Each row below holds a small network's activations on one input, seen along a few directions.
In each table, some parts of the input vary, and every possible input appears once, in random order.
Descriptions start from the smaller parts, as in this example, which fits no table here: one of 3 separate values, together with either a single point or one of 11 places along a line or (one of 6 places along a line, together with one of 8 places around a ring).
Shared parts are said once, and a part with two or three values counts as separate values.

Other details of the inputs shift rows strongly along two fixed directions, in all tables alike. That doesn't count.

Table:
R1: [-1.593,-1.901,1.418,0.059,4.611,-4.380,1.428,-1.590,1.449,1.479,-2.325]
R2: [-0.742,-0.034,-0.790,0.955,2.777,-3.888,1.885,-1.369,0.915,1.583,-2.783]
R3: [0.220,3.986,3.320,4.525,-2.392,3.712,-2.673,2.776,-0.345,0.552,6.070]
R4: [-0.978,-0.177,0.757,-4.002,3.531,-4.596,2.735,-1.838,-0.345,-1.765,-0.014]
R5: [2.002,3.169,4.239,3.634,-2.160,3.445,-3.091,1.554,0.559,0.043,6.489]
R6: [-0.219,3.860,3.944,2.901,-4.676,3.808,-4.041,2.560,-1.534,-1.702,4.528]
R7: [-1.493,0.292,0.814,-3.846,3.789,-5.981,3.659,-1.326,-0.322,-1.992,-0.808]
R8: [0.147,1.618,4.437,2.282,2.467,-2.919,-0.713,-1.251,0.952,-0.782,1.675]
R9: [0.610,-0.645,-3.058,-0.344,-2.790,3.937,-1.671,1.009,-0.961,0.996,-2.241]
R10: [-2.509,-1.080,-0.523,-2.747,3.503,-4.411,3.024,-3.359,1.509,-2.078,0.601]
R11: [-2.061,-0.995,2.262,-2.347,1.937,-3.007,4.178,-0.533,-0.731,-2.360,0.651]
R12: [2.199,-3.079,-5.154,-1.503,-2.196,5.632,-0.840,2.671,1.261,0.790,-2.454]
R13: [0.673,-4.897,-6.462,-3.509,0.892,0.623,0.947,-0.535,0.663,1.801,-7.199]
R14: [-0.573,-0.883,1.875,0.778,3.889,-3.197,0.872,-0.832,1.978,0.490,-1.076]
R15: [0.136,0.574,-0.170,-3.471,0.767,0.091,1.083,-0.841,-1.453,-0.352,1.926]
R16: [-1.277,2.658,6.158,1.827,-1.507,-1.182,-2.132,0.850,0.467,-3.104,2.585]
R17: [0.132,0.782,2.454,1.677,1.800,-1.642,-0.863,-1.150,0.065,0.930,0.854]
R18: [-1.543,0.305,1.702,0.760,2.481,-3.236,0.776,-1.443,0.600,1.817,-0.748]
R19: [-0.276,0.557,2.106,0.592,-0.438,-1.620,-0.769,0.067,0.369,-2.155,-1.294]
R20: [3.240,-2.008,-7.838,0.372,-1.463,2.357,0.851,1.299,-0.261,3.847,-2.758]
R21: [-1.486,0.633,-0.906,-1.467,0.556,-1.357,2.270,-1.372,0.830,-1.980,2.936]
R22: [1.043,2.525,4.511,2.012,-4.104,4.691,-4.386,2.143,-0.049,-2.174,5.090]
R23: [-1.931,-1.340,2.397,-1.337,1.527,-2.757,-0.277,-1.986,0.824,-0.804,-2.918]
R24: [2.117,-2.057,-3.121,-1.221,-1.888,3.341,-0.976,1.127,0.555,0.009,-2.393]
R25: [1.485,-0.268,-3.845,1.047,-1.245,4.790,-0.529,1.945,0.176,3.594,0.185]
R26: [1.260,-1.359,-4.371,-0.862,-2.707,1.695,-0.542,1.289,-0.884,0.715,-3.081]
R27: [0.412,1.958,0.989,2.455,-0.664,1.835,-1.538,0.441,-0.778,1.928,2.249]
R28: [-1.777,1.663,3.615,-0.585,-1.130,0.528,1.771,1.032,-2.183,-2.095,4.399]
R29: [3.445,0.116,-4.167,2.061,-2.422,6.045,-0.723,3.717,1.025,2.160,1.772]
R30: [-0.095,-3.962,-7.083,-2.951,0.803,-1.214,2.610,0.059,0.672,1.581,-8.468]
R31: [2.353,-0.189,-7.112,-4.088,-2.284,5.735,1.194,1.831,-2.260,2.148,0.733]
R32: [-1.972,1.391,5.405,1.096,0.755,-3.974,-0.990,-0.466,0.502,-3.195,0.027]
R33: [1.495,2.627,4.089,2.528,-4.024,4.500,-4.526,1.464,-0.704,-2.482,4.253]
R34: [0.792,0.243,2.980,2.223,1.988,-4.046,-0.455,-1.957,0.260,-0.456,0.595]
R35: [-0.447,0.424,0.040,1.633,2.020,-3.558,1.302,-1.412,0.425,1.094,-2.198]
R36: [0.808,2.462,3.961,2.351,-4.200,4.761,-4.918,0.987,-1.527,-1.533,4.033]
R37: [2.079,-3.285,-5.712,-3.397,-2.540,6.916,2.461,1.598,-1.740,1.376,0.653]
R38: [-1.019,2.627,1.255,-2.466,0.859,-1.895,1.678,0.126,-1.847,-1.534,2.550]
R39: [-2.364,-2.231,-3.251,-3.581,3.559,-3.103,3.482,-3.581,0.923,-0.352,-1.198]
R40: [3.266,-2.065,-4.919,0.223,0.677,1.628,1.034,-0.308,1.203,2.115,-3.049]
R41: [0.606,-0.241,0.826,0.689,0.902,-0.522,-0.098,-0.855,0.872,2.026,0.281]
R42: [-0.716,1.699,4.194,2.947,2.881,-5.200,0.476,-1.629,1.012,-1.310,0.171]
R43: [-2.234,0.228,1.665,0.095,-0.314,-0.874,-0.488,1.358,0.409,-0.969,-1.213]
R44: [-3.275,-2.242,1.093,-3.557,3.214,-4.037,4.802,-1.852,-1.085,-0.785,-1.796]
R45: [3.214,-3.204,-6.546,-1.817,-3.210,5.141,-1.521,1.177,-0.859,1.726,-3.231]
R46: [0.465,-2.318,-5.400,-1.287,-2.796,5.738,-1.271,2.661,-0.370,1.967,-2.377]
R47: [1.809,-3.671,-6.512,-2.235,-2.337,6.268,-0.995,2.226,0.477,2.003,-3.291]
R48: [-0.506,1.732,4.621,2.732,2.288,-2.660,-1.037,-2.247,-0.131,-0.223,1.321]
R49: [-3.373,1.325,4.751,0.338,1.039,-4.487,-0.025,-0.927,0.463,-1.948,-1.335]
R50: [-0.928,-0.534,2.576,1.071,4.248,-6.202,0.581,-3.360,-0.016,0.281,-1.850]
R51: [-2.337,-0.334,3.362,-0.143,1.894,-3.790,0.256,0.394,1.427,-2.376,-1.858]
R52: [2.580,-1.562,-5.451,0.394,0.619,1.171,1.526,0.923,1.348,2.229,-2.678]
R53: [-2.846,-0.641,2.097,-1.225,1.230,-3.115,0.277,-1.532,0.483,-0.356,-3.221]
R54: [-0.383,3.378,4.079,2.495,-4.400,4.553,-4.670,1.927,-1.981,-1.002,4.533]
R55: [2.304,-2.055,-6.360,-1.265,-3.732,5.140,-1.388,1.705,-1.382,1.988,-2.922]
R56: [1.803,3.308,3.899,3.041,-5.246,3.431,-4.415,2.441,-1.513,-2.550,5.044]
R57: [2.051,2.314,3.838,2.418,-4.405,3.836,-4.785,1.602,-1.348,-2.414,4.692]
R58: [0.379,0.402,1.429,1.836,2.405,-5.048,0.899,-1.494,0.614,-0.407,-0.821]
R59: [-1.380,3.505,1.543,0.765,-2.776,3.762,-1.285,-0.163,-1.240,-1.295,8.091]
R60: [0.907,-4.508,-4.948,-4.772,0.443,1.567,4.778,0.080,-0.174,0.421,-2.476]
R61: [-1.303,0.377,0.928,0.895,2.412,-4.044,1.646,-0.859,1.324,1.327,-1.332]
R62: [-1.494,-1.401,-0.158,0.144,4.489,-7.020,2.020,-3.611,0.202,1.743,-4.588]
R63: [-0.036,2.112,2.254,3.075,-0.300,-0.040,-1.493,-0.757,-0.936,1.121,1.911]
R64: [-3.371,1.441,0.831,-1.238,1.664,-3.569,2.407,-2.023,0.340,-1.910,2.538]
R65: [2.507,-1.123,-4.859,0.337,-0.572,1.895,1.217,1.417,1.804,2.558,-1.442]
Description of these inputs: one of 5 places around a ring, together with either one of 3 separate values or (one of 2 separate values, together with one of 5 places along a line).
Changing only the place on the ring of 5 turns R16 into R53. The same change can be made to R56. Which row results?
Answer: R55
List by row number the other rows that have the place on the ring of 5 in common with R13.
Answer: R1, R15, R17, R23, R36, R37, R39, R41, R45, R47, R48, R50
List by row number the other rows that have the place on the ring of 5 in common with R40.
Answer: R4, R5, R8, R10, R12, R14, R22, R24, R33, R34, R57, R60
Change only the choice among 2 separate values in R53. List by row number the other rows that result.
Answer: R18
Change only the choice among 3 separate values in R31. List by row number the other rows that result.
Answer: R44, R59
Change only the place on the line of 5 in R25. List by row number the other rows that result.
Answer: R18, R27, R62, R63

Table:
R66: [0.116,2.202,1.159,0.426,-3.823,5.115,-2.104,1.444,-2.381,-0.477,5.046]
R67: [1.876,-1.883,-4.493,-2.661,-2.218,4.505,0.398,1.180,-0.774,0.711,-0.206]
R68: [4.060,-2.680,-7.978,-0.235,-1.865,5.531,0.894,2.622,1.076,3.552,-1.784]
R69: [2.014,3.423,3.385,3.810,-2.659,2.548,-2.865,1.605,-0.640,-0.523,5.859]
R70: [-0.151,-2.925,-4.911,-1.351,3.265,-2.880,2.709,-1.928,0.681,3.170,-5.429]
R71: [-3.543,0.108,5.471,-1.704,4.453,-8.540,2.267,-3.582,0.666,-4.037,-1.224]
R72: [-0.654,-0.869,1.991,0.185,3.791,-4.998,1.063,-2.773,1.005,-0.535,-1.815]
R73: [-3.746,0.227,7.988,1.651,3.227,-8.945,-1.905,-2.720,1.004,-2.870,-5.415]
R74: [1.019,-0.289,-3.085,0.309,0.332,0.059,0.488,0.140,0.405,1.986,-1.184]
R75: [1.022,2.516,0.660,3.432,-2.698,4.076,-2.008,1.929,-0.355,1.535,4.406]
R76: [1.559,1.624,3.219,3.283,-5.262,5.366,-6.417,2.369,-0.931,-0.677,1.074]
R77: [2.534,2.638,1.109,3.201,-3.000,4.972,-2.957,1.609,-1.185,1.273,4.981]
R78: [1.477,2.790,1.913,2.897,-1.626,1.705,-1.892,0.954,-0.547,0.244,3.778]
R79: [-0.196,-1.528,0.052,-0.062,3.236,-3.909,1.398,-2.031,0.842,0.750,-2.391]
R80: [-0.739,-3.863,-5.663,-4.728,2.881,-3.159,4.400,-1.495,0.465,0.449,-6.543]
R81: [-0.900,2.845,6.890,2.906,1.894,-4.596,-1.194,-1.446,0.522,-2.527,3.412]
R82: [3.621,-2.263,-8.112,-0.271,-1.821,5.527,0.915,2.404,0.842,3.937,-2.195]
R83: [1.587,2.109,-0.250,2.775,-2.751,4.631,-2.116,2.283,-0.039,1.674,3.984]
R84: [-3.735,0.023,5.054,-1.910,4.430,-8.489,2.515,-3.236,0.233,-3.269,-1.580]
R85: [0.440,-4.125,-8.802,-5.060,0.937,0.087,3.774,-0.169,0.373,1.727,-6.361]
R86: [-2.718,-1.767,2.072,-2.306,3.936,-5.814,3.072,-2.474,1.585,-2.438,-2.663]
R87: [-0.826,2.916,6.321,0.815,-1.573,0.864,-2.342,-0.234,-1.192,-3.554,6.046]
R88: [4.016,-2.782,-7.597,-0.238,-1.558,4.981,0.855,2.173,1.525,2.785,-1.785]
R89: [0.749,-4.402,-7.581,-4.997,1.105,0.940,3.241,-0.464,-0.058,1.739,-5.663]
R90: [-4.067,-0.264,2.716,-1.543,3.379,-5.272,2.543,-1.727,0.282,-1.322,-1.433]
R91: [-3.081,0.026,1.486,-1.738,2.384,-4.998,2.347,-1.945,-0.599,-1.329,-1.620]
R92: [1.230,-0.811,-3.091,0.107,0.244,1.507,-0.100,0.014,-0.081,2.652,-1.105]
R93: [-2.710,3.422,8.763,1.354,0.004,-2.132,-1.317,-0.201,-0.498,-3.782,5.819]
R94: [0.111,2.162,0.670,0.323,-3.792,5.504,-1.768,2.628,-1.000,-0.699,5.043]
R95: [2.114,-0.551,-5.428,0.856,-1.548,3.006,0.309,1.087,-0.193,2.998,-0.808]
R96: [1.190,1.640,2.846,3.692,-5.283,5.576,-5.941,3.374,-0.193,-0.874,1.206]
R97: [-2.786,3.012,7.116,0.614,0.417,-1.855,-0.606,-0.284,-0.656,-2.985,4.121]
R98: [-0.885,-2.679,-3.889,-3.832,1.563,-0.914,2.343,-1.108,-0.188,0.716,-3.570]
Changing only one part turns R81 into R88. The same change can be made to R78. Which row results?
Answer: R82
What is each input in this table made of?
Answer: one of 3 separate values, together with either a single point or (one of 2 separate values, together with one of 5 places along a line)
Change only the choice among 2 separate values in R71. List by row number the other rows that result.
Answer: R81
List by row number the other rows that have the choice among 3 separate values in common with R67.
Answer: R66, R70, R72, R76, R77, R79, R87, R89, R92, R98
Change only the choice among 2 separate values in R82. List by row number the other rows that result.
Answer: R97
